Here are a small network's activations along a few directions, averaged over the inputs that share one value of a field.
Values that are neighbours, or in one group, have similar rows; names and order tell nothing.
Random noise pushes rows far along 3 fixed directions. That doesn't count. These rows show it; they differ only by the noise:
[  29 -117  -71   17   31 -267 -225   27   10  255  116  -51 -101   -3
  260  171]
[  31  145  -71   94  162  -48 -189  116  115 -217  471 -176 -148  296
  -27  174]
[ -84 -244  -49 -206   81 -148  -89  -52 -143  402  -90   -6 -112 -111
  335  -10]
[ -65   29  153  361  256 -206 -714 -167   85  304  500 -165 -111  191
  658  106]
[  93  -55 -173  -59  -27 -233  -25  161   48   23  126  -58 -112   48
  -38  237]


Field Gete:
b1: [-108 -333  116 -138  -80  187  328 -143 -273   82 -491  326  151  -81
  191 -424]
b4: [  35  -28  -96  127  -36  352  413  -50 -108  -15 -184 -234   55    0
 -184  -39]
b6: [-220  114  244 -308  -87   23  -20 -136  118  257 -379  169  194 -384
  -12  -11]
b10: [ 198   -6   80  524  281  118 -392 -245  -44  -34  493  -88  -78  332
  392 -140]
b8: [ 215 -117 -169 -308  -15 -159  351  322  -43  -61 -125  -40   19 -112
 -401   16]
b2: [ 238  207 -150  378  182  113 -258  210  281 -914  674  163 -122  690
 -491  -29]
b3: [   4  120    3 -261 -490  371  806  202  -75 -394 -612   -4  115 -129
 -661   62]
b9: [  74  -63   59   42 -220 -518 -328   39  312  -68   -2  321  168 -170
  153   46]
b7: [-194  215   -4   47  -73  100  113 -168  -66  134 -278  124   -1 -321
 -112 -136]
b5: [ -29  397  -20 -110  -81  232  301  152   33 -269   91 -362   78  -12
 -544  281]
A value of Gete combines one of 2 hidden first parts with one of 5 second parts; all combinations occur once.
b8 and b10 share the first part; b8 and b5 share the second. Which value has the first part of b5 and the second part of b10?
> b4
b9 and b2 share the first part; b9 and b6 share the second. Which value has the first part of b6 and the second part of b2?
> b7

Field Kibis:
j1: [-196  554  455   43  276  654  368 -164   15 -227  299 -510 -110  139
 -244 -199]
j5: [-289   34  237  345 -386  -61   14 -143  -60  587 -341   58  200 -573
   44   62]
j2: [ 373  217   63  391  252 -255 -464  223  368  202  847 -532  -72  293
  441  669]
j3: [-349  379  481   47 -222  -57 -359 -154  -20   84 -160  309  445 -246
  288  115]
j6: [-458  141 -188 -587  125  146  250   95 -373  151 -170 -415 -184 -204
 -223   68]
j10: [-309  277  213  -75   -4  423  135 -171 -155  407 -175 -425 -125  -61
  256  -57]
j11: [ 318 -241 -336   80  283 -122 -286  167 -149 -104  161 -120  -16  294
   98  108]
j9: [ 396 -537 -397 -481   54 -265  250    0 -406  426 -526 -106 -159 -264
  102  105]
j7: [ 269 -263 -315  284   88 -234 -223  176  136  -46  264  346 -226  229
   61  218]
j12: [-187  -92  280  634 -278 -253 -748 -335  279  182   16  135  317  -49
  908  -68]
j4: [ 389 -352 -220 -110 -158 -559 -420 -143  381  -76 -160  234  -12   16
    6 -206]
j8: [ 273    3 -169  335  -51 -201  106  174  226 -570  396  545  -36  324
 -740  -54]
j13: [ 257  -62 -212 -110 -448 -129  762  462  218 -793 -236  525  116    7
 -824   19]
The values of Kibis form a ring.
Name the neighbours of j7, in listed order.
> j11, j4
Name the neighbours of j10, in listed order.
> j1, j6
Name the neighbours of j13, in listed order.
> j12, j8
Fewest steps between j9 and j3?
> 6
